These are the activations of a small neural network, seen along a few directions. Each row is one input.
In each table, some parts of the input vary, and every possible input appears once, in random order.
A made-up example of a description, with smaller parts first: ring(8) and (point or ring(9) or (values(3) and line(4))).
Shared parts are said once, and a part with two or three values counts as separate values.

Other details of the inputs shift rows strongly along three fixed directions, in all tables alike. That doesn't count.

A family of inputs:
R1: [-2  1 -2 -3 -1 -8 -2 11  7 -1  4 -1]
R2: [  1  -1  -1   3   4   1   0 -10  -5  11  -5  -4]
R3: [ -9  -2  -1   2  -5 -14 -10  -1   0 -10   7   3]
R4: [ 5  0  0 -1  4  7 -4 -7 -8  4 -6 -3]
R5: [  2   4   4  -4  -2   9  -2 -10  -5   3  -4  -3]
R6: [  4   0  -4  -4   2   4  -2  -4  -8   2 -10  -2]
R7: [-5  3 -2 -5 -4  4  3 -7 -6  6 -7 -5]
R8: [ 5 -2  2 -1  0 -1 -3  7  5 -4 10  1]
R9: [ 2  4 -3 -6 -2  7  0 -8 -6  2 -6 -2]
R10: [-4  2  3 -3 -3  6  1 -8 -5  9 -4 -6]
R11: [ 3 -4  3  1  4 -4  1  4  3 -8  9 -2]
R12: [ 2  1  2  4  1  1 -3  6  3 -7  9 -4]
R13: [ 2 -1 -6 -3 -3  3  1 -7 -5  6 -8 -2]
R14: [ 1 -1  1  5 -5 -1  0  5  7 -2  9 -4]
R15: [  2   0   3   1   4  -3  -2  -7  -3  12 -10  -4]
R16: [-2  0 -7  4  2 -8  2  5  6 -3  8 -3]
R17: [-3 -1  1  2 -2 -1  0  6  6  0 12 -5]
R18: [  5   2  -2  -6   3   2  -4  -3  -6   3 -13  -2]
R19: [  5   3  -1  -9   1   2  -3  -4  -4   4 -11   1]
R20: [ 4  1 -5 -4  3  5 -2 -6 -8  2 -8 -2]
R21: [-2 -2 -6  3  1 -9  1  6  7 -2  6 -3]
R22: [-5  1  2  7  0 -4  2  2  7 -2 10 -6]
R23: [-27 -10  -1   7  17  31  -2 -12  18   4 -18  51]
R24: [ 1 -2  0 -3  0  4 -1 -7 -6 12 -4 -3]
R25: [ 5 -4  1 -1 -3  4 -2 -6 -3 10 -8 -3]
R26: [ -2   5  -2   2  -1   0   1   7   3 -11   6  -2]
R27: [  1   1  -3  -2   3  -4   0  -6  -3   9 -12  -3]
R28: [  2  -4  -1  -2   2  -6   3   7   2 -10   5  -1]
R29: [ 2  3 -3 -2  1  7 -1 -6 -8  1 -8 -4]
R30: [ 2 -3 -1  3 -3 -2 -1  6  7 -1  9 -2]
R31: [-1 -2 -4 -6 -2  2  1 -4 -6  9 -8 -2]
R32: [ 5 -6  5 -4  4  3  1 -8 -7  3 -8 -3]
R33: [ 5  0 -4 -8 -1  4 -1 -6 -6  4 -8  0]
R34: [ 7  1  4 -7  2  3 -5 -5 -3  7 -8  0]
R35: [  0  -1   7   1   1  -2   3   3   3 -11   8  -5]
R36: [ 3  2 -5 -3 -1 -2 -1  6  4 -7  9  1]
R37: [ 3  2  2  0 -1  1 -2  4  5 -5 11 -2]
R38: [-1  1 -4  3 -6 -2  2  7  6 -5  7 -2]
R39: [ 0  3  4  4  0  1 -2  6  3 -8  9 -4]
R40: [-3  0 -6 -2 -1 -4  1  8  5 -2  9 -1]
R41: [ 0 -4 -1  6  3 -7 -1  5  8  0  8 -4]
R42: [-1  6 -1 -2 -4  0  1  5  5 -9  8  0]
R43: [  5  -2   3  -3  -2   1  -4  -4  -2  10 -11  -2]
R44: [ -1   0   1   4   2   2   1 -11  -4  10  -5  -6]
R45: [  0   0   0   0   1  -4   4   4   1 -12   7  -2]
R46: [ 3 -2 -2 -6  4  2  3 -9 -8 -1 -8 -2]
R47: [ 2  0 -2 -1 -4 -7 -2 11  8 -3  2  0]
R48: [-4  1 -5  6  0 -6  3  4  6 -4  8 -5]
R49: [  2  -3   5  -2   3   5   2 -10  -7   1  -6  -5]
R50: [  4  -1   2  -8   4  -2   0  -6  -6   1 -13  -1]
R51: [ -2   2   2  -1   0  -4   5   4   2 -13   6  -3]
R52: [-2  3 -3 -3 -6  5  2 -8 -4  4 -9 -5]
R53: [ 5  0  4  1  4 -4 -6 10  5 -5  5  0]
R54: [ 1 -3 -5  0 -5 -5  0  9  7 -4  5 -1]
R55: [ 22  28  24  32 -18 -11  36  23 -51   9   5  53]
R56: [-1  1  3  4 -6 -1  1  4  7 -4  9 -4]
R57: [ 1 -1  4 -5  1  1 -3 -3 -4 12 -9 -2]
R58: [-5  1 -4  0 -4 -3  2  8  5 -3  9 -3]
R59: [  5  -3   7  -5   6   0  -2  -6  -5   3 -10  -2]
R60: [-6  3 -4  5 -1 -6  4  3  7 -5  7 -6]
R61: [ -8  -4   4   4  -4 -12 -12  -3   1  -8   8   2]
R62: [-34 -15  -1  12  15  20  -1   5  31  -1  -4  48]
Description of these inputs: values(2) and (point or (line(5) and line(6))).
Changing only the values(2) part turns R59 into R50. The same change can be made to R24. Which row results?
> R40
Which other rows does R11 become when the values(2) part takes its other values? List them by row number.
> R46
A walk changes only the line(5) part. It starts at R43 and steps to R25. List the rest of the walk in order.
> R30, R14, R56
A walk changes only the line(6) part. It starts at R49 and steps to R12. List the rest of the walk in order.
> R37, R14, R17, R44
Which other rows does R62 become when the values(2) part takes its other values? List them by row number.
> R31
A walk changes only the line(5) part. It starts at R19 and steps to R33. List the rest of the walk in order.
> R36, R9, R42
